[ 68 115  91  83 124] = Bimob
[144 114 155 123 137] = sonud
[112 130 130  88 200] = vosib
[112 130 130  88 147] = kere
[160 111 145 152 107] = nin
[110  88 130 130 142] = tol
[104 131 102  82 119] = Vepe
find: [112 130 130  88 147] => kere
rev: [ 83  91 115  68] => Bimob
rev: [107 152 145] => nin
rev: [152 145] => nin
rev: [107 152 145 111] => nin
rev: [130 130  88 110] => tol

[111  89 136 137 122 151 132 150 106 122 111 149 118  92  98 102 138 122
 144 113 104 112  96 115 132 110 135 131 144 137 118 142 114 135 125 128
 115 123 132 163 145 136 145 123] : Depo
[114 118 125 123 115 141 116 117 129 129 108 114 128 105 121 155 111 123
 146 161 141 133 149 111 162 107 114 121  96 111 129 133 138 136 138 128
 133 131 143 106 120 146 124 120] : bag
[ 93 147 156 119 120 115  97 134 110  98 167 143 125 119 108 195 115 116
 161 120 133 144 133 128 157 145  95 128 139 133 117 106 126 116 134 135
 153 132 124 109  84 115 122 113] : Ziput
[117 118 121 122 121 135 113 114 123 134 111 122 127 104 118 114 123 125
 145 153 137 132 144 110 165 108 111 120 102 109 134 129 140 136 137 125
 129 138 145 103 125 142 126 120] : Vepe
[169 123 121 155 115 130 157 108 122 149 105 110 123 136 156  90 149 168
 107 119 110 125 113 124 119 111 156 135 134 111 116 145 110 146 138 129
 122 118 110 109 158 149 130 125] : vosib
[135 140 128 183 148 150 148 119 110 144 133 106 137 114 170 103 118 130
 106 110 112 122  94 133 125 107 124 128 151 121 116 110 114 132 143 119
 142  97 110 113 110 154 177  87] : nin
[116 120 133 129 135 143 154 130 106 113 107 138 108 108  95 111 155 128
 149 115 107 126  95 138 124 110 134 127 142 144  99 147 110 173 116 121
 130 122 105 149 130 132 122 126] : rika
[ 96 144 146 116 117 115 101 132 111  94 155 149 127 116 105 189 107 123
 169 120 135 148 141 123 157 145 109 133 140 128 116 109 125 113 136 142
 144 138 122 113  89 112 123 115] : kere
rev: [ 89 113] => kere
rev: [106 150 132 151] => Depo
find: [116 120 133 129 135 143 154 130 106 113 107 138 108 108  95 111 155 128
 149 115 107 126  95 138 124 110 134 127 142 144  99 147 110 173 116 121
 130 122 105 149 130 132 122 126] => rika
rev: [122 115  84 109 124 132] => Ziput
rev: [146 123 111 155 121 105 128 114] => bag
rev: [156 111] => vosib
rev: [ 92 118 149 111 122] => Depo

[132  76 131 154  82 106 130 128  92 134 114 102 124  98 137 125 113 112
 153 123 129  95 140 136  66 117 142 132 146 127 156 108 124  83 128 127
 125 118 126 129 153 129 142 147] = Vepe
[139 132 136 139 152  81 109 141 151 127 119 128 143 132 140 142 117 144
 139  62 128 140 139 119  67 144 112 133 135 116 132 148 120 111 132 126
 122 117 103 132 146 135 115 116] = fos
[129 102 126 138 137  77 132 119 105 140 132 136 140 127 116 117 127 148
 150 129 120 110 128 114 187 125 134 137 133 108 116 150 129  92 133 132
 114 155 162 134 187 130 131 133] = Depo
[130 127 142 143 123 137 128 130  92 134 137 125 152 130 112 133 158 119
 141 139 126 153 133 135  91 133 126 121 123 111 110 126 126 149 140 129
 116 131 135 187 131 130 134 120] = tol
rev: [131 130 187 134] => Depo
rev: [134  92 130 128] => tol
rev: [133 153] => tol

[166 127 130 168 119] -> sonud
[134 155 140 145 125] -> nin
[ 88 161 104 138 114] -> Vepe
[102 141 103 116 118] -> kere
[165 132 110 134 109] -> bag
[109 150 118 154 111] -> rika
[ 94  95 164  95 118] -> Depo
[119  88 164 103 119] -> fos
[143 149 104 138 102] -> Bimob
[134 155 101 141 103] -> Ziput
rev: [103 141 101] => Ziput
find: [143 149 104 138 102] => Bimob
rev: [111 154 118] => rika
rev: [103 164] => fos

[167 173  55  80 137 110  80] = tol
[114 180 148 119 131 132 120] = bag
[127 151  97 150 134 101 111] = rika
[145 150  86 102 134 122 103] = Bimob
[153 163  97 111 121 106 120] = fos
[ 88 208 180 109 138 158 118] = Depo
[119 150  86 134 138 142 135] = Ziput
[ 95  88 208 180 109 136 181] = vosib
[127 129 128 128 128 130 129] = Vepe
[151  99 123 149 120 141 137] = sonud
rev: [136 109 180 208  88] => vosib
rev: [138 134] => Ziput
find: [145 150  86 102 134 122 103] => Bimob
rev: [134 150] => rika
rev: [120 149 123  99] => sonud

[112 122 127 125 131 104 103 132 126 133 107  98 129 132 131 116 131 103
 132 135 125 118 134 122 126 126 133 131 122 130 127 132 124 107 131 121
 122  98 128 130 111 133 104 131  97  97 128 130 126 129 125 127 134 132
 125 128 135 132 135 130] = nin
[155  75 178  81  86  78  83  97 178 115  74  81  77  82  86 121  99  96
 114  71 184  77  78 181  82  85 119  89 174  88 168  90 177  75 112  78
 160  81 135  85  74  92  95  84  75  70  78 158 179  87  82  83  99  79
 179 165  76  90  76  84] = Ziput
[123 125 125 122 124 131 130 122 125 123 131 128 125 123 123 126 122 128
 120 122 124 123 124 124 124 126 124 123 125 123 126 123 125 132 121 126
 126 128 128 124 130 123 127 123 129 127 122 121 129 126 123 126 122 124
 124 121 121 122 123 122] = rika
[124  78  77  90 100 194 195  77  81  61 170 193  97 105  81  86  95 175
  71  79  89  97 102 105 103  84  53  85  91 103  68  82  88 175  81 116
  79 193  62 104 154  75 182 107 175 163  68  57  81  96 107  97  78  95
  90  67  62  81  83  84] = bag
[104 117 120 135 113 107 109 130 120 133 118 118 111 116 139 114 114 105
 138 111 120 132 116 114 136 113 116 138 116 113 120 140 117 114 113 131
 117 118 121 113 122 139 104 115 117 118 131 115 118 134 131 137 138 112
 120 115 120 140 115 137] = vosib
[128 127 123 127 131 125 118 126 123 128 120 123 121 123 131 119 123 116
 132 120 125 128 123 122 130 120 122 131 122 122 122 131 122 118 123 126
 121 123 120 122 122 131 117 123 122 122 127 123 123 129 127 130 131 121
 124 124 124 132 122 131] = sonud
[ 90 105  87  80 176 105 115  72  86  73  73 112 170 180  80  68 176  98
  74 154  94  64 177  90  76 152 135  79  81 178  85  81  85  77 169  66
  75 112  89 177  68  79 109 180 102  87  79 124  87  74  69  76  77 173
  86 124 124  82 164  85] = fos
[ 90 105  87  80 176 105 115  72  86  73  73 112 170 131  80  68 176  98
  74 132  94  64 177  90 135 152 135  79  81 178  85  81  85 128 169  66
  75 112  89 177  68  79 109 180 102  87  79 124  87 135  69  76  77 173
  86 124 124  82 164 135] = Depo
[126 119 126 120 117 126 125 124 126 121 126 121 117 116 120 121 116 125
 122 119 127 119 116 129 123 116 118 121 127 117 124 121 127 127 116 123
 124 121 121 117 125 120 124 117 120 119 119 120 127 124 124 122 122 117
 127 121 119 120 117 121] = tol
[125 131 130 125 126 111 115 128 130 130 111 118 120 126 129 129 129 120
 133 124 129 122 125 127 125 129 135 129 129 127 131 130 129 109 130 121
 130 118 132 126 113 131 118 126 120 121 127 133 129 126 123 126 131 123
 127 132 124 131 122 128] = Bimob
[126 125 128 128 123 125 126 126 128 127 126 128 122 122 128 128 123 127
 128 121 128 128 122 127 128 124 126 128 128 123 128 128 127 125 123 127
 128 128 127 123 127 128 125 122 128 128 127 126 127 127 127 128 128 122
 127 126 124 128 121 128] = kere
rev: [125 128 127 123 127 128] => kere
rev: [133 126 132 103] => nin
find: [125 131 130 125 126 111 115 128 130 130 111 118 120 126 129 129 129 120
 133 124 129 122 125 127 125 129 135 129 129 127 131 130 129 109 130 121
 130 118 132 126 113 131 118 126 120 121 127 133 129 126 123 126 131 123
 127 132 124 131 122 128] => Bimob
rev: [ 98 176  68  80 131 170 112  73  73] => Depo

[120 137 104  66 136 156 174 142 131 161 108 144 157 127 113 102 142 137] -> tol
[120 138 103  67 136 157 173 142 132 160 108 144 158 127 113 133 142 138] -> rika
[120 138 103  67 136 157 173 142 132 160 108 144 158 127 113 133 142 152] -> sonud
[120 137 104  66 136 156 174 142 131 161 108 144 157 127 125 136 130 108] -> Vepe
[145 126 139 109 144 123 165 148 142 126 156  92 110 106 123 132 127 131] -> kere
[156 176 142 131 120 117 124 141 142 126 120 127 122 125 144 113 123 126] -> Depo
[120 137 104  66 136 156 174 142 131 161 108 144 157 127 113 133 142 137] -> Ziput
find: [120 138 103  67 136 157 173 142 132 160 108 144 158 127 113 133 142 152] => sonud
find: [120 137 104  66 136 156 174 142 131 161 108 144 157 127 113 133 142 137] => Ziput
find: [120 137 104  66 136 156 174 142 131 161 108 144 157 127 113 102 142 137] => tol

[115 147 151 141 101 136 148 114 170 181 154 179 162 133 101 167 127 124
  92]  tol
[121 115 104 141 156 137 131 142 138  92 122  90 125 134  92 161 115 138
  98]  Ziput
[113 119  94 117 142 138 122 131  92 137 156  70 151 174  90 151  99 145
 106]  sonud
[115 147 151 141 101 136 148 114 170 181 154 179 162 133 101 167 107 142
 102]  Bimob
rev: [141 104] => Ziput
rev: [122  92 138 142 131 137 156] => Ziput
rev: [122 138 142 117] => sonud

[102 103 132 132  77 154 168 149 160 148 153 168 158 159 155 151 158 158
 159 158 155 151 171 148] -> nin
[131 132 151 103 115 161 158 153 146 153 163 147 167 147 151 151 147 148
 149 154 162 150 150 158] -> tol
[132 133  78  79 146 158 152 153 142 155 157 145 153 152 149 152 145 144
 149 146 155 165 143 177] -> Depo
[ 90 102 102 132 132 152 154 151 148 157 153 153 157 149 165 150 150 144
 156 156 149 153 152 156] -> fos
[ 79 147 131 131 152 152 153 158 149 152 159 153 166 150 149 176 151 153
 153 160 164 151 164 153] -> vosib
[132  78  79 146 131 160 156 147 146 148 155 150 156 153 161 152 160 157
 152 145 148 159 156 149] -> bag
[ 78  79 146 131 131 152 152 150 147 160 150 149 156 146 154 150 145 144
 152 156 156 158 143 189] -> kere
[103 134 132  78  78 148 146 159 185 156 151 153 153 150 168 148 155 144
 149 157 151 154 154 164] -> rika
[132  78 134 103 132 203 167 146 139 150 155 144 153 158 150 147 147 149
 168 153 149 186 142 163] -> Ziput
[145 132 131 151 102 156 155 151 153 150 166 148 167 148 165 151 145 144
 150 149 152 150 151 155] -> Vepe
rev: [ 78 132 134 103] => rika
rev: [146 156] => kere
rev: [ 79  78 133 132] => Depo
rev: [166 150 153 151] => Vepe

[127 126 179 119 117 131 103] -> vosib
[130 173  75 139 136 136 165] -> sonud
[132 112 150 104 133 141 109] -> tol
[127 126 179 132 113 119 105] -> fos
[118 191  66 149 111 132 107] -> kere
rev: [165 136 136] => sonud
rev: [132 179 126] => fos
rev: [113 132] => fos

[104 123 158 125 127 138 123 119 136 121 124 154 136 129 136]  Ziput
[ 81 112 156  92  81 116  97 181 188  95 131 188  50 113  97]  Bimob
[118 116 145 131 141 119 148 139 131 130 107 136 130 106 134]  Depo
[156 125 127 115 113 144 140 136 125 129 125 142 128 138 147]  nin
[124 120 118 121 137 141 152 148 137 117 121 142 138 128 152]  fos
rev: [138 128 142] => nin
rev: [131  95 188 181  97 116  81] => Bimob
rev: [188 181  97 116  81  92 156 112  81] => Bimob
rev: [121 117 137 148 152 141 137 121 118 120] => fos
rev: [ 95 188] => Bimob
rev: [127 125 158] => Ziput
rev: [116  81  92] => Bimob

[108 127 130  92 156 107 155 134 115 177 136 112 154 127] = Bimob
[ 70 171 107 116 158 102 109 135 109  73 113 126 110 155] = bag
[135 106  73 106  95 108 159 131 135 114 138 140 143 142] = vosib
[133  96 130 106 116 136 128 125 171 153 116 136 161 106] = rika
[108 154 132 137 149 129 133 128 126 148 104 106 141 115] = Ziput
[171 110 201  81  90  72 141 129 145 125 137 125 118 123] = tol
[139 148 143 105 162 157 132 124 150 157 123 142 130 149] = kere
[115 144 167 137 144 109 168 136 132 132 108 134 150 131] = Vepe
[154 111 173 130 126 120 124 102 111 137 163 100 113 121] = fos
[133 161 134 138 125  61 110 110 129 118 130 135 171 127] = Depo
[ 96  99 122 140 110 169 135 111 153 151 120 133 142 122] = sonud
[147  82  81 106  95 108 159  94 142 149 164 118 150 127] = nin
rev: [107 171] => bag
rev: [ 73 109 135] => bag
rev: [136 177] => Bimob

[139 203 152 130 125 150 157] = rika
[ 96  52 160  53 122  51 120] = Vepe
[113  77  71 200  59 139 124] = bag
[128 151 199  52 122 179 134] = Ziput
[115 132  52 192  96  92 132] = Depo
[109 154  51 160 122  53 124] = fos
[132  72  94 178 154  86 115] = tol
rev: [ 96 192  52 132 115] => Depo
rev: [ 53 122 160  51] => fos
rev: [154 109] => fos
rev: [ 59 200  71  77 113] => bag
rev: [157 150 125 130 152] => rika

